A small network was trained on made-up records. Each row is its average activation on records with the value named, seen along a few directions.
Related values have similar rows: they may be neighbours, one step apart, or belong to one group.
In the rows, 500 means zero.
Strong random noise was added to every row along 14 fixed directions; ignore it. To show where, here is one row again and again, with new noise each time:
[294 469 462 466 512 585 452 344 674 768 528 523 499 376 635 512 357 428
 405 516 393 557 406 330 591 559 351 389]
[587 571 416 666 587 344 663 477 445 461 498 644 377 636 509 621 411 297
 411 519 301 460 506 294 488 582 632 444]
[378 482 511 590 628 489 395 346 312 810 242 587 432 658 646 325 356 851
 513 413 178 691 529 333 523 389 465 325]
[796 580 664 386 583 496 457 426 615 543 722 448 440 590 766 646 421 654
 273 528 437 436 541 456 520 418 530 724]
[616 608 564 520 571 365 428 660 426 494 515 618 423 483 619 538 471 529
 399 428 572 511 468 430 499 509 567 350]
[373 664 511 498 502 233 543 857 370 459 462 437 528 360 420 437 641 491
 816 423 633 320 731 730 242 404 328 414]
[428 140 759 462 418 606 398 604 397 585 681 244 255 590 607 309 405 507
 480 545 433 616 539 331 469 753 287 564]
[529 601 429 541 515 509 557 692 438 428 488 668 727 557 256 306 638 582
 351 327 577 478 499 466 841 587 358 354]
[653 746 560 588 257 491 317 525 727 388 751 502 532 416 478 553 567 361
 152 351 723 511 482 785 934 362 340 491]
[614 575 562 332 670 432 490 732 339 239 509 696 443 284 528 756 552 789
 548 299 644 692 511 620 307 477 800 374]
[605 579 512 463 552 379 418 471 574 493 632 528 123 534 775 769 226 411
 625 460 182 479 586 421 381 479 448 448]
[718 538 493 465 456 495 348 560 676 526 466 404 754 643 378 286 669 493
 555 600 748 360 445 525 752 463 480 603]
[361 425 692 633 458 608 571 395 479 721 595 423 634 453 637 373 511 472
 119 653 685 549 389 346 471 546 503 534]
[613 672 307 490 543 296 504 471 482 552 426 688 427 600 503 573 575 284
 423 405 212 284 435 459 480 430 438 540]
[438 480 593 564 526 430 397 628 397 587 450 462 379 562 593 374 385 634
 663 475 450 568 604 423 469 512 404 317]
[450 439 433 260 434 564 274 418 525 707 474 513 446 538 579 374 602 512
 493 398 199 349 382 517 458 434 159 628]


Field L:
l5: [522 545 508 547 495 517 513 484 307 473 383 704 515 588 615 466 470 568
 278 580 522 350 356 338 331 454 575 421]
l8: [425 696 635 753 499 505 534 430 453 535 545 579 492 429 608 538 385 794
 314 484 587 681 673 635 575 290 695 324]
l4: [551 282 495 385 406 581 451 526 609 349 575 443 439 518 374 522 620 578
 535 528 463 557 529 544 474 576 643 684]
l7: [310 440 413 587 365 393 560 486 588 610 478 391 444 398 441 479 491 147
 401 529 521 436 517 506 552 550 366 555]
l3: [291 399 634 547 510 369 492 698 233 621 454 487 384 416 548 382 522 714
 312 339 467 657 660 519 483 492 454 434]
l1: [570 499 588 642 263 363 566 661 502 243 586 344 406 712 439 411 553 508
 682 691 555 227 745 640 287 462 482 564]
l2: [503 415 534 381 626 757 707 333 397 433 541 372 535 469 535 541 351 536
 657 589 519 517 428 504 384 609 427 591]
l6: [386 313 382 593 417 518 609 227 654 620 405 288 488 597 373 511 504 463
 473 599 279 627 617 542 593 518 630 735]
l9: [726 679 650 547 524 551 511 456 395 521 629 569 498 564 704 521 513 670
  54 433 525 429 487 586 602 409 513 594]
L is arranged as a 3 by 3 grid.
Which values are neighbours of l3? Give them in the order they are listed. -> l4, l7
Which values are neighbours of l1? Give them in the order they are listed. -> l5, l2, l6
Each value of L is a pair of two hidden parts, and every pair occurs once (3 first parts, 3 second parts).
Changing only the second part turns l3 into l5. l4 has the same second part as l3; what does that change turn l4 into? -> l1

Field B:
b11: [473 346 587 465 440 350 381 618 297 584 422 222 302 515 457 340 591 496
 595 335 422 617 617 723 484 537 296 609]
b16: [445 528 507 530 525 263 367 517 539 839 305 366 496 502 651 353 478 415
 496 610 612 392 461 430 451 441 501 451]
b6: [486 413 624 656 425 597 496 560 321 418 479 519 483 766 464 237 503 828
 514 598 420 476 607 383 441 547 524 425]
b1: [407 412 539 550 248 788 435 469 665 344 647 557 568 560 410 377 423 589
 439 556 569 520 470 449 762 570 312 354]
b9: [432 439 558 603 510 299 519 575 347 602 500 417 417 389 392 473 616 323
 253 337 547 681 526 594 582 537 516 554]
b2: [455 548 374 458 535 498 436 588 356 447 468 638 284 478 559 560 408 333
 733 326 251 456 414 480 344 550 286 308]
b13: [464 296 547 233 542 675 570 412 629 528 642 496 525 493 551 526 528 833
 412 576 319 494 552 412 403 588 518 677]
b10: [588 629 410 604 486 380 434 297 274 553 292 488 365 669 543 479 568 264
 610 437 236 396 416 677 319 219 439 645]
b14: [475 404 607 629 469 351 459 465 537 693 496 171 455 535 422 364 521 463
 504 462 542 661 695 670 781 480 416 637]
b12: [299 419 422 495 651 322 573 630 418 750 270 450 591 348 407 387 511 398
 521 414 624 563 493 388 607 663 433 333]
b7: [539 616 576 610 494 557 577 491 325 267 544 520 570 418 443 636 521 439
 460 371 694 673 473 691 449 370 543 491]
b15: [210 233 562 457 338 709 467 743 529 419 531 522 564 370 310 266 542 773
 422 480 699 694 519 399 699 798 439 249]
b3: [773 550 483 440 424 686 255 460 625 367 574 589 481 689 486 506 446 573
 479 381 421 561 426 490 865 444 439 518]
b5: [467 631 320 457 461 550 634 518 831 443 598 647 720 476 383 543 571 648
 469 640 456 274 631 465 644 528 557 497]
b8: [615 569 458 383 836 293 674 593 439 635 452 517 573 564 501 516 422 661
 567 411 342 458 693 338 596 523 475 593]
b4: [544 527 400 468 700 469 715 353 313 575 382 278 628 476 261 494 544 223
 739 345 510 568 516 690 591 476 339 742]
B is arranged as 4 separate groups.
Which other values are in the same group as b8? Give them in the order they are listed. -> b9, b7, b3
Which other values are in the same group as b15? Give them in the order they are listed. -> b16, b1, b12
Which other values are in the same group as b2? Give them in the order they are listed. -> b10, b14, b4
